A small network was trained on made-up records. Each row is its average activation on records with the value named, seen along a few directions.
Related values have similar rows: they may be neighbours, one step apart, or belong to one group.
(in the rows, 500 means zero)
Random noise pushes rows far along 22 fixed directions. That doesn't count. These rows show it; they differ only by the noise:
673,472,307,609,387,550,605,601,538,653,544,557,517,499,534,577,468,554,450,617,445,454,379,488,565,836,553,435,231,510,371,356,276
567,602,581,495,707,284,466,372,500,279,516,619,479,474,443,522,281,250,405,645,551,524,382,557,406,303,608,690,481,713,577,689,335
626,554,278,467,471,587,547,531,435,570,522,520,361,565,438,418,598,459,496,350,402,582,381,673,500,394,455,475,386,587,559,435,635
470,503,453,537,433,584,419,478,517,502,414,407,591,347,530,488,466,624,480,516,553,515,477,467,449,553,537,562,524,460,455,464,347
452,408,305,685,302,563,593,544,484,695,522,569,357,713,627,597,479,410,494,312,353,459,491,616,532,471,379,453,432,351,489,458,530
586,645,383,315,421,558,467,590,596,582,584,494,502,523,666,519,492,272,444,478,478,614,412,686,590,471,560,439,445,404,450,460,537
562,468,334,499,393,601,475,552,468,471,488,478,463,556,584,485,300,695,213,598,377,446,352,459,429,571,514,540,316,584,641,546,220
624,456,493,366,519,565,483,476,538,574,504,216,619,434,370,364,534,453,356,537,538,385,428,488,331,461,487,396,479,601,422,473,366
363,529,411,326,382,392,320,590,370,497,519,771,602,438,605,479,381,405,476,581,518,452,570,717,634,356,735,767,675,489,657,568,551
733,420,521,563,591,597,609,419,453,459,595,515,608,624,278,442,487,340,764,710,309,419,705,547,361,549,391,567,522,574,436,554,412
516,403,559,493,394,486,525,668,529,446,613,190,412,423,455,376,394,231,484,570,426,553,568,365,583,694,470,639,439,420,364,402,471
528,470,676,398,725,355,364,511,310,457,775,343,541,339,532,435,678,530,520,442,590,549,380,688,370,463,488,521,508,383,619,544,646
504,445,302,447,446,505,479,640,313,654,408,582,530,511,581,629,568,602,288,425,443,534,322,642,355,472,390,454,486,468,641,474,320
359,616,425,371,563,428,417,599,568,488,348,661,518,346,560,644,495,588,548,429,597,599,639,495,533,506,446,371,464,476,354,535,392
346,371,681,321,554,411,524,543,620,470,481,498,714,725,619,380,604,623,676,510,386,837,538,370,443,685,355,390,647,673,473,697,369
685,419,484,448,584,539,519,447,523,662,529,512,589,525,477,529,464,431,341,454,445,393,438,653,376,484,472,482,382,721,447,468,360
561,479,442,426,380,474,557,623,494,563,426,635,384,519,477,642,464,502,416,524,480,468,458,379,574,610,493,370,418,376,604,449,501
483,666,348,292,547,383,329,268,498,343,492,553,750,330,485,334,668,634,480,380,605,570,471,563,334,462,454,377,586,483,564,484,544
554,402,603,483,579,481,332,513,436,549,810,532,626,290,585,444,502,465,522,406,603,359,490,712,461,443,610,651,421,441,332,425,429
506,492,461,514,527,361,543,522,478,537,472,398,405,424,474,500,485,259,384,378,506,553,491,593,521,569,432,592,464,580,491,465,630
671,475,536,675,535,654,670,435,370,558,349,529,464,403,320,502,602,571,725,544,638,510,578,548,451,465,483,665,541,437,593,575,687
712,631,369,464,444,644,498,452,485,314,300,612,459,402,310,514,433,633,619,669,514,551,373,494,464,599,660,583,499,602,717,580,538
666,426,416,255,443,563,471,681,454,562,566,657,427,495,446,422,589,407,423,250,423,571,293,632,475,452,464,496,478,676,525,450,535
506,395,358,206,353,282,591,809,358,709,485,574,591,419,365,392,722,558,553,566,549,490,568,388,583,856,406,313,525,426,555,545,520


Field F:
f6: 550,362,527,381,454,465,454,698,476,742,507,494,535,396,463,623,612,372,715,366,471,554,482,627,512,576,489,488,497,520,357,374,459
f2: 475,442,554,405,510,471,562,498,446,490,422,593,525,649,383,503,555,487,716,535,576,522,491,520,392,241,524,460,548,517,567,624,505
f8: 386,507,434,515,479,434,506,442,444,658,437,461,534,558,497,461,589,576,475,516,524,466,484,504,511,390,503,436,596,462,587,529,522
f4: 446,384,440,510,436,531,503,716,390,637,530,459,432,493,396,439,477,395,500,473,498,366,498,605,551,315,578,600,455,609,378,430,406
f5: 468,624,571,485,590,284,509,451,710,511,588,690,577,363,512,387,443,405,637,533,549,470,673,288,673,771,394,500,663,627,250,767,275
f12: 526,394,597,436,465,284,661,595,464,641,655,561,454,562,500,312,498,486,478,546,779,378,466,384,614,412,624,493,269,432,463,653,501
f7: 510,626,535,465,461,561,556,404,583,510,383,631,512,546,624,463,557,469,449,333,538,788,438,428,588,316,422,541,545,484,533,433,540
f14: 558,609,594,478,635,482,539,579,459,610,516,395,348,512,542,530,623,501,673,496,345,922,335,409,551,448,333,529,508,525,568,531,354
f15: 436,487,485,598,593,230,588,400,448,631,315,624,544,462,392,757,494,383,473,586,564,304,753,480,498,607,409,396,520,434,544,497,581
f11: 644,437,572,618,459,642,482,601,417,276,731,683,530,574,475,525,496,461,600,594,547,299,296,579,466,522,727,601,542,436,449,465,521
f1: 350,562,501,340,562,389,523,664,368,331,426,371,551,599,503,486,597,423,272,704,418,706,473,383,490,491,431,478,559,523,566,320,458
f10: 254,445,297,718,379,400,455,565,574,450,545,474,483,522,480,499,430,409,569,423,460,299,581,562,531,633,568,484,511,606,193,456,446
f9: 495,514,650,426,525,463,413,403,685,402,405,393,556,535,441,609,311,489,443,716,421,471,464,266,489,526,660,407,516,650,522,434,291
f13: 551,600,640,650,649,427,548,428,591,578,621,609,412,526,494,547,571,464,549,471,575,472,208,465,569,373,582,411,525,615,397,571,357
f3: 481,573,389,322,372,802,463,734,486,372,332,685,536,583,637,559,414,579,349,535,493,523,518,661,566,430,618,606,623,616,552,550,556
F is arranged as a ring.
Question: A walk along F starts at f3 and steps to its neighbour f11. Put f4, f5, f1, f10, f9 in the order it reaches them.
Answer: f5, f10, f9, f1, f4
Question: List every value one step from f14, in the order listed.
Answer: f6, f2
Question: How many steps from neighbour to neighbour lead from f15 to f12, at the fewest?
Answer: 3

Field L:
l14: 591,468,502,450,577,522,565,640,377,660,508,350,386,524,488,517,467,492,729,570,494,666,481,620,389,258,424,556,328,419,554,703,299
l5: 560,622,627,544,751,453,685,535,440,639,387,590,360,214,503,463,622,648,527,471,563,909,818,203,736,503,200,673,288,476,434,384,492
l10: 662,662,592,477,609,906,354,416,566,536,573,465,476,421,473,604,488,658,476,522,433,171,494,627,462,329,558,371,702,500,485,593,489
l3: 541,440,533,341,547,511,525,647,386,531,665,313,571,694,505,312,538,333,599,609,439,559,448,814,430,439,573,594,567,628,610,755,620
l9: 229,331,560,430,316,405,462,735,505,523,399,436,321,557,534,596,384,443,499,354,578,478,570,438,583,418,552,438,417,346,499,497,578
l2: 545,393,721,557,667,397,509,498,421,542,686,385,590,382,583,445,541,567,185,593,545,466,406,513,575,713,607,707,472,704,525,328,567
l13: 550,551,519,571,528,273,436,429,513,541,473,581,358,245,260,693,492,381,637,558,564,373,506,384,668,617,689,425,381,381,495,203,664
l6: 594,620,424,409,598,558,572,456,644,399,536,498,518,490,479,458,631,566,429,369,535,504,500,346,322,582,208,146,450,412,345,588,398
l8: 400,594,548,506,613,389,450,466,555,271,602,592,608,407,660,547,563,628,437,435,683,482,486,512,453,705,437,385,492,417,376,560,528
l12: 581,443,462,204,375,198,477,528,436,313,399,613,556,380,258,379,344,396,579,641,674,501,512,344,434,534,620,593,309,532,666,572,416
l7: 354,257,460,483,392,400,543,728,339,581,603,591,553,665,744,497,494,473,428,420,528,586,523,646,454,469,431,602,355,324,505,553,445
l4: 389,482,646,649,605,522,554,453,628,604,372,567,449,564,751,812,357,392,430,373,623,558,679,665,600,400,512,549,370,435,387,493,676
l11: 624,449,537,342,393,497,418,508,486,622,614,497,579,435,383,379,537,366,516,537,450,346,430,484,558,543,606,484,708,504,580,512,514
l15: 465,591,512,543,562,484,430,295,541,370,534,491,604,585,341,353,574,616,642,672,442,448,473,350,463,365,626,425,634,619,455,434,417
l1: 341,473,448,586,437,429,418,483,466,561,589,500,483,611,512,465,533,450,626,521,393,420,429,650,586,419,680,552,667,600,543,514,603
L is arranged as a ring.
Question: A walk along L starts at l9 and steps to its neighbour l3. Put l14, l13, l7, l4, l15 in the order it reaches them.
Answer: l4, l7, l13, l14, l15
Question: List every value one step from l8, in the order listed.
Answer: l10, l12
Question: List every value one step from l1, in the order listed.
Answer: l5, l2
